Each row below holds a small network's activations on one input, seen along a few directions.
Each table varies a few parts of the input and shows all the possible inputs, shuffled.
Descriptions start from the smaller parts, as in this example, which fits no table here: one of 3 separate values, together with either a single point or one of 11 places along a line or (one of 4 places along a line, together with one of 5 places around a ring).
Shared parts are said once, and a part with two or three values counts as separate values.

Other details of the inputs shift rows strongly along two fixed directions, in all tables alike. That doesn't count.

Table:
x1: 5  6  -4  -9  27  59  21  56  -11  10  26  18  2
x2: 4  -5  13  -5  -22  -12  4  -27  9  -3  -11  3  -16
x3: -20  9  12  6  -34  -30  -21  -32  58  37  -50  3  -12
x4: -17  -2  13  18  -54  -5  -14  -26  23  38  -64  13  -7
x5: 5  8  -9  1  28  19  -3  30  -6  16  32  -4  -18
x6: -21  3  9  29  -3  56  2  33  32  47  -22  9  -23
x7: 27  15  26  -45  -5  31  6  15  29  38  25  13  -26
x8: 34  23  22  -36  -9  52  13  42  -8  33  22  15  -11
x9: 26  31  12  -25  40  21  -5  35  24  21  43  -7  -4
x10: -4  26  -5  11  -31  13  -5  -2  9  18  -35  4  14
x11: -16  -9  -9  38  11  -58  -11  -41  -2  -47  -14  -27  15
x12: 19  -8  18  -27  1  52  14  43  0  36  0  16  -20
x13: 13  -20  10  -18  7  8  12  -1  5  0  -1  8  -19
x14: -25  -13  13  13  5  25  8  36  17  36  -18  20  -20
x15: 6  -18  -11  12  39  -47  4  -15  -15  -56  47  -26  27
x16: -46  -45  8  24  -15  -28  5  -31  29  -3  -48  15  -31
x17: 8  46  2  -22  7  39  -27  25  10  49  17  2  -15
x18: 9  3  -3  4  -20  -42  -5  -50  -6  -22  -17  1  15
x19: 19  21  -31  -11  -4  -35  -14  -14  -35  -34  18  -13  29
x20: -27  -31  -5  15  -10  16  21  4  -7  -11  -23  12  -4
x21: -14  -49  -22  11  -10  -49  9  -43  -33  -40  -19  -20  -2
x22: -5  25  10  4  -35  10  -18  10  25  40  -40  11  -1
x23: -53  -1  15  49  -45  -21  -32  -37  34  33  -77  -9  -4
x24: 34  9  -14  -32  1  -2  10  0  -46  -25  45  -8  4
x25: -60  -51  -5  28  -30  -23  -3  -28  23  19  -58  11  -47
x26: 6  6  -25  28  20  -16  7  -5  -44  -61  16  -32  47
x27: 47  20  -2  -41  9  -16  -1  -12  -15  -22  46  1  30
x28: 2  -27  -8  -6  18  -9  25  18  -45  -47  24  3  20
x29: -51  -14  12  60  -30  -24  -17  -21  37  31  -76  -13  -19
x30: 5  9  11  8  22  36  4  49  2  25  19  3  -7
x31: -14  33  9  13  -17  43  -17  7  20  37  -26  1  4
x32: 24  -24  4  -32  23  -15  21  -5  -10  -24  30  -7  5
x33: 11  -2  7  -32  41  28  7  44  21  14  49  17  -10
x34: 36  25  -18  -19  8  -28  -13  -10  -23  -52  33  -5  42
x35: -7  21  13  -4  1  -10  -25  -19  33  17  0  -9  6
x36: 22  16  8  -19  -19  55  17  21  -9  17  8  10  -4
x37: 13  21  -10  3  20  -39  -17  -31  -29  -57  30  -22  42
x38: 7  10  -8  8  -32  1  5  -25  -18  -6  -25  2  25
x39: 19  -23  -14  -7  9  9  32  1  -50  -45  12  -11  26
x40: -12  -11  1  28  20  -19  -2  -9  11  -13  3  -7  -8
x41: 21  32  -8  -17  29  34  -16  43  -2  23  37  -6  -15
x42: 27  9  -28  -14  -6  -42  -3  -34  -54  -43  23  -12  31
x43: -18  -33  8  -9  11  -21  17  -8  16  -8  3  9  -15
x44: -6  0  -5  -17  22  41  -1  48  9  39  21  21  -34
x45: -31  -40  -12  32  14  -56  6  -33  -9  -52  -9  -4  8
Description of these inputs: one of 5 places along a line, together with one of 9 places around a ring.
Q: The inputs of x44 and x33 match in every part but the place on the line of 5. If x21 is changed in the same way as x44 into x33, which row does it become?
A: x32
Q: Change only the place on the ring of 9 in x2. List by row number the other rows that result.
A: x11, x13, x16, x18, x34, x37, x40, x45
Q: Start at x26 and move only the place on the line of 5, one step at a time. The first step leads to x29. Which rows follow, in order?
A: x41, x11, x9
Q: Start at x23 and move only the place on the ring of 9, one step at a time. The first step leads to x22. Which rows follow, in order?
A: x4, x8, x12, x28, x14, x30, x29

Table:
x46: -7  -13  0  4  2  -8  1  -1  -1  1  -2  -2  -12
x47: -3  -4  2  4  -10  1  2  -5  -7  1  -11  -2  3
x48: 0  0  -1  -6  -8  -10  -4  -13  7  1  -4  2  -1
x49: -5  6  -2  4  -2  -10  -10  -6  9  1  -4  -3  5
x50: 53  18  -21  -33  40  -20  8  12  -65  -66  81  -18  45
x51: -12  -7  -4  11  6  -7  -4  3  2  0  -3  0  -6
x52: -5  6  1  4  -1  -9  -10  -7  8  1  -5  -2  5
x53: -1  6  4  5  -3  -6  -5  -12  9  -1  -4  -5  1
x54: -3  -3  -2  4  -11  0  2  -4  -5  1  -10  -3  2
x55: -8  -15  -2  -1  0  -5  5  -4  4  -3  -3  4  -8
x56: 33  21  -11  -20  31  -9  4  12  -36  -47  56  -9  40
x57: 29  4  -17  -18  38  -4  9  16  -46  -46  57  -13  22
x58: -13  -7  -4  9  6  -6  -1  2  3  -1  -3  0  -4
x59: 27  37  13  -36  14  60  -8  46  25  51  27  15  -20
x60: 0  -5  1  2  -12  1  7  -5  -2  -3  -13  5  4
x61: 0  2  1  0  -5  -12  -5  -11  4  5  -2  -4  -2
x62: -7  -13  5  5  1  -4  7  -2  4  -3  -3  -1  -5
x63: 0  1  5  -2  -5  -10  -5  -10  5  2  -5  -4  1
x64: -1  5  2  3  -2  -7  -7  -12  7  1  -4  -6  1
x65: 1  1  -1  -5  -6  -12  -4  -13  5  3  -4  2  -4
x66: -3  -5  -1  0  -12  1  3  -7  -5  -1  -11  5  2
x67: -7  -15  3  1  -1  -4  7  -4  5  -5  -2  6  -6
x68: 0  -1  3  -6  -6  -10  -4  -13  6  1  -5  3  0
x69: -4  -16  4  1  1  -5  8  -3  6  -5  -6  6  -4
x70: -10  -8  -3  7  6  -4  1  -3  2  -2  -3  -4  -10
x71: -5  2  -5  8  -7  2  -1  -5  -6  1  -10  -5  -1
x72: -3  -5  -4  -1  -13  0  3  -6  -4  -1  -11  4  1
x73: 4  -1  5  -4  -6  -10  0  -11  10  -2  -7  3  2
x74: -2  6  3  6  -1  -9  -6  -5  11  -1  -6  -1  8
x75: -3  -3  3  5  -12  1  4  -4  -4  -1  -11  -2  4
x76: -5  -11  3  11  5  -2  5  -2  7  -3  -4  -2  -3
x77: -3  -4  1  1  -13  2  5  -7  -3  -3  -11  5  2
x78: -1  0  1  11  -7  4  3  -4  -1  -2  -12  -3  5
x79: -8  -13  1  3  3  -7  4  -2  0  1  -3  -2  -9
x80: -2  -3  -3  5  -12  -2  -1  -3  -9  3  -10  -3  -3
x81: 24  34  15  -27  8  72  2  51  15  47  20  19  -17
x82: -7  -14  -3  0  0  -8  2  -3  0  -1  -3  5  -12
x83: -8  -14  -3  -2  1  -7  5  -4  2  -3  -4  4  -11
x84: -7  3  -7  11  -7  -2  -6  1  -7  2  -10  -1  3
x85: -9  -10  1  8  5  -1  1  -4  3  -1  -3  -3  -6
x86: 1  1  -2  -5  -7  -13  -7  -12  4  2  -4  2  -6
x87: 3  0  7  0  -5  -10  -1  -9  9  1  -6  -3  3
x88: -5  2  0  12  -6  1  1  1  0  -2  -14  0  10
x89: -8  -14  1  4  1  -5  4  -1  3  0  -2  -2  -7
x90: -4  1  -5  9  -8  3  0  -5  -4  0  -9  -4  2
x91: -4  -15  6  6  2  -5  8  0  5  -2  -5  -1  -3
x92: -3  -3  -5  -1  -12  -1  3  -6  -6  0  -12  3  -2
x93: 0  2  2  -2  -6  -11  -5  -10  6  3  -3  -4  -1
x94: -2  -4  -5  1  -12  -2  0  -6  -8  1  -10  4  -4
x95: -1  6  -2  4  -2  -9  -7  -12  5  4  -2  -6  -2
x96: -9  -10  -2  8  5  -2  1  -3  4  -1  -2  -4  -7
x97: -8  -9  3  10  4  -1  4  -3  6  -4  -2  -3  -5
x98: -3  -2  -2  5  -11  -2  2  -5  -8  4  -9  -2  0
x99: -8  -14  4  3  3  -5  4  -3  1  -1  -3  -2  -6
x100: 0  6  -2  4  -3  -10  -11  -11  4  3  -3  -6  -5
x101: -8  2  -5  10  -7  1  -3  0  -3  0  -10  -1  7
x102: -3  1  -6  10  -8  1  -3  -4  -7  2  -9  -4  -3
x103: -8  2  -2  10  -6  2  -2  -1  -4  0  -11  0  8
x104: 1  1  4  -5  -8  -9  -2  -13  9  -2  -4  3  0
x105: -8  -16  2  -1  1  -4  5  -5  2  -3  -4  5  -7
x106: -13  -9  -3  10  5  -5  -1  2  5  -1  -3  0  -1
x107: 16  24  16  -27  21  64  1  59  23  45  28  23  -20
x108: -4  0  -1  10  -7  4  0  -6  -5  1  -10  -4  3
x109: 2  4  5  5  -2  -7  -4  -10  10  -1  -6  -5  4
x110: -4  8  -3  6  -1  -12  -13  -5  5  3  -4  -2  0
x111: 0  -4  4  6  -10  1  6  -3  -3  -1  -13  -1  5
x112: -8  4  -6  10  -6  -1  -3  0  -5  2  -11  -1  4
x113: 0  2  7  0  -6  -9  -2  -10  8  0  -4  -3  1
x114: 18  23  17  -26  22  64  3  60  25  47  25  23  -19
x115: 39  7  -22  -24  52  -11  15  22  -65  -73  80  -14  49
x116: 20  35  14  -27  9  71  0  57  17  49  19  23  -13
x117: -5  8  -2  4  0  -11  -10  -6  6  3  -5  -3  2
Q: The inputs of x76 and x57 match in every part but one. If x91 is changed in the same way as x76 into x57, which row does it become?
A: x46
Q: What is each input in this table made of?
A: one of 3 separate values, together with one of 4 places along a line, together with one of 6 places along a line
Q: Change only the choice among 3 separate values in x90. List by row number the other rows that result.
A: x59, x96
Q: Change only the place on the line of 4 in x61. List by row number the other rows that result.
A: x65, x95, x117
Q: Change only the choice among 3 separate values in x88. List by row number the other rows that result.
A: x74, x114
Q: Change only the place on the line of 6 in x104. List by row number the other rows that result.
A: x48, x65, x68, x73, x86

Table:
x118: -55  -26  1  56  -49  27  10  -5  6  32  -84  2  -18
x119: -3  26  38  -17  -32  46  -10  22  62  76  -35  19  -39
x120: 50  39  -16  -45  2  -3  -1  8  -47  -15  49  6  17
x121: 51  33  -18  -39  17  8  -4  5  -39  -25  58  0  31
x122: -32  3  6  28  -36  -5  -28  -35  49  34  -62  -8  -18
x123: 13  9  12  -21  35  57  -12  76  14  55  37  16  -48
x124: -19  -28  7  36  -18  -65  3  -61  -6  -31  -30  -38  34
x125: -19  -1  -24  49  -18  -65  -23  -63  -14  -39  -29  -23  24
x126: 34  -4  -23  -9  -2  -50  2  -47  -44  -80  19  -22  43
x127: 22  2  -1  -35  55  16  18  18  -32  -36  60  -5  15
x128: 31  -1  0  -35  51  13  20  16  -32  -39  58  3  10
x129: 24  63  1  -38  2  55  -20  47  7  65  27  16  -19
x130: -49  -13  6  31  -21  -18  -14  -6  45  27  -62  17  -3
x131: -29  -66  -10  27  -13  -79  4  -47  -24  -44  -23  -14  -13
x132: -24  8  3  37  -28  -6  -31  -32  44  25  -59  -7  -17
x133: -25  3  26  -9  -23  41  -12  33  71  82  -51  48  -32
x134: -24  -9  12  -11  0  51  4  32  64  82  -24  17  -62
x135: -41  -46  -27  60  4  -69  5  -45  0  -42  -33  -26  -6
x136: 18  -14  -8  -35  42  5  5  38  -41  -18  65  -10  1
x137: -9  -28  -29  24  -7  -10  32  -13  -83  -71  -2  -24  51
x138: -29  -38  -8  27  -26  -72  3  -43  2  -40  -50  12  26
x139: 49  45  8  -52  -4  60  -8  35  15  52  29  31  -20
x140: 36  32  4  -37  18  8  6  21  -28  -29  50  -16  36
x141: 21  7  -1  -22  56  18  12  24  -26  -32  57  -3  10
x142: 33  0  -19  -16  10  45  36  38  -79  -41  37  2  37
x143: 18  16  -1  -32  37  62  11  67  24  47  39  12  -36
x144: -4  -34  11  34  -30  -72  9  -65  -3  -33  -38  -22  22
x145: -37  -36  4  39  -61  26  20  -12  4  28  -86  18  -27
x146: 41  27  -16  -37  21  9  -6  2  -33  -39  50  -19  40
x147: -39  7  23  46  -40  -15  -21  -23  55  37  -74  -7  -25
x148: -52  -35  18  29  -30  -10  0  -34  56  26  -47  17  -33
x149: 7  24  20  -21  -25  53  -21  9  56  69  -29  19  -35
x150: -30  -17  18  2  0  31  -17  38  41  74  -19  12  -63
x151: -40  -57  -19  37  -12  -68  13  -55  5  -33  -42  -18  -12
x152: -35  -53  -5  37  -23  -74  14  -70  0  -61  -23  -4  9
x153: 20  13  -9  -35  33  7  7  37  -24  -28  43  13  46
x154: 15  3  -2  -29  35  18  16  21  -17  -32  70  2  22
x155: 14  -5  -2  37  14  -56  2  -32  -28  -53  10  -36  46
x156: 38  35  -18  -36  17  13  -8  6  -34  -16  53  -6  32
x157: 36  38  2  -25  21  7  2  27  -25  -29  49  -17  33
x158: 24  7  -22  13  18  40  26  42  -74  -45  30  -7  36
x159: 5  25  21  -11  23  70  -1  57  45  50  35  29  -32
x160: 38  -4  3  -38  43  11  23  14  -30  -38  53  11  3
x161: 53  27  7  -41  8  2  13  18  -27  -33  45  -3  25
x162: -16  40  13  -21  -34  43  -26  14  43  97  -31  20  -42
x163: -29  17  23  12  -10  45  -21  46  74  83  -51  42  -33
x164: 13  -40  -31  0  19  -57  29  -26  -39  -72  23  -16  13
x165: 0  -19  -17  25  46  -48  10  -28  -45  -85  29  -24  29
x166: -51  -38  -6  49  -9  -56  2  -52  10  -44  -21  -14  10
x167: 35  38  33  -25  16  62  -1  53  30  63  27  5  -7
x168: 32  56  3  -36  9  65  -19  43  17  56  32  17  -11
x169: 45  11  15  -23  17  5  13  11  -16  -9  40  -11  28
x170: -53  -52  15  26  -27  -22  -12  -18  38  47  -58  7  -58
x171: -33  3  -25  52  -31  -79  -25  -66  -19  -28  -44  -25  14
x172: -39  6  4  19  -59  -23  -26  -44  33  56  -71  9  -33
Q: The inputs of x142 and x158 match in every part but one. If x128 is changed in the same way as x142 into x158, which row does it become?
A: x165
Q: What is each input in this table made of?
A: one of 5 places along a line, together with either a single point or one of 10 places along a line
